A small network was shown many inputs. Here are its activations along a few directions, one row for each input.
In each table, some parts of the input vary, and every possible input appears once, in random order.
Descriptions start from the smaller parts, as in this example, which fits no table here: line(6) and (point or ring(11) or (values(2) and ring(8))).
Shared parts are said once, and a part with two or three values counts as separate values.

Other details of the inputs shift rows strongly along three fixed directions, in all tables alike. That doesn't count.

Rows:
row 1: [-19  13 -13  10 -32  55   7 -22 -10 -25  29]
row 2: [-20 -11  19   0  -1 -24   9  -5 -21   8   7]
row 3: [  2   6   0 -13  28  -2  -5 -14 -19   6 -25]
row 4: [ 38 -13 -19  30  22  11  -3  64  53  10   9]
row 5: [-32 -14   9   9  25 -18 -15  19 -31  11   4]
row 6: [  31  -36   57 -101  -24   -4   14  -55   77  -48  -60]
row 7: [ 47   1 -24  31 -10 -13  -1  42  73  12   0]
row 8: [ 38  -4 -45  20  -1  -6  -7  41  56   6   8]
row 9: [-36  -4   2   5  31 -13 -14   1 -13  17  -2]
row 10: [-12   2 -10   0  24 -12 -10  -5 -21   4 -25]
row 11: [ 18  17 -19  -7 -40  41   7 -27 -11 -23  36]
row 12: [ -4  10  20  -5   5 -15  18   2 -32  13   2]
row 13: [-18  12  12 -15  30   0  -6  -3 -14  12 -15]
row 14: [ -7   1  15   0  -1 -38  -9 -10  -7  14 -10]
row 15: [ 12  21  16  -3  12 -36  -3   2 -13  23 -16]
row 16: [-27  -2  10   3  17 -13  -9  21 -36   2  -8]
row 17: [ -1   4  -6  15 -50  31  26  -9 -13 -18  34]
row 18: [-11  -4 -24  21 -36  54   1 -41 -18 -25  33]
Each input here is: values(3) and ring(6).
- Changing only the values(3) part turns row 14 into row 7. The same change can be made to row 9. Which row results? => row 1
- A walk changes only the ring(6) part. It starts at row 3 and steps to row 11. List the rest of the walk in order. => row 15, row 12, row 4, row 13

Rows:
row 19: [ 49  16 -51  47 -13  29   5  25  38  19  46]
row 20: [ -38   47   -6   32  -22   15    2  -18 -110    9   36]
row 21: [ 22 -22  19 -69  24 -14  -8 -25  43 -26 -63]
row 22: [ 28 -11 -44  48 -17  39  10  62  34 -11  51]
row 23: [ 32  15 -12  36 -68  60  25 -22  26 -21  44]
row 24: [-12  -4 -16  42 -29  83   7 -15  24 -26  36]
row 25: [ 54 -28  -8  -7 -21  31  11   8 113 -42 -27]
row 26: [-28   7  16 -19 -44  11   0 -62 -34 -31  -4]
row 27: [-31 -13  29 -27 -47   6   2 -43 -35 -28  14]
row 28: [-12   3  52 -28 -45  13  27 -40 -37 -19  18]
row 29: [  6  26  -7 -11  22 -11  -4   2 -39  19  -6]
row 30: [-17 -27   4  -2  46 -55 -19  46  -4  19 -24]
row 31: [-49  15 -26  62   7 -50 -13  28 -91  53  57]
row 32: [  0  13   9 -51 -21  37   6 -50 -36 -33 -13]
row 33: [ 44  -7 -27  47  17  -8   8  93  61  23  26]
row 34: [ 10  -4  39 -55   8  -7   8 -11  22 -20 -65]
row 35: [  6   8 -13  -4  47 -66 -19  14   5  47 -24]
row 36: [ 16 -16  19 -64  12 -25 -10 -36  38 -14 -52]
row 37: [-22  -5  -3  -1  77 -21 -24  14   2  30 -31]
row 38: [-51 -21  18  13  34   8  -1  11 -27  10  11]
row 39: [ -5   7   6  11  32 -73 -12  19   6  40 -32]
- What do these inputs look like to the network? => values(3) and (point or ring(6))
- Changing only the values(3) part turns row 27 into row 36. The same change can be made to row 30. Which row results? => row 21
- Change only the values(3) part in row 19. List by row number the other rows that result. => row 23, row 28
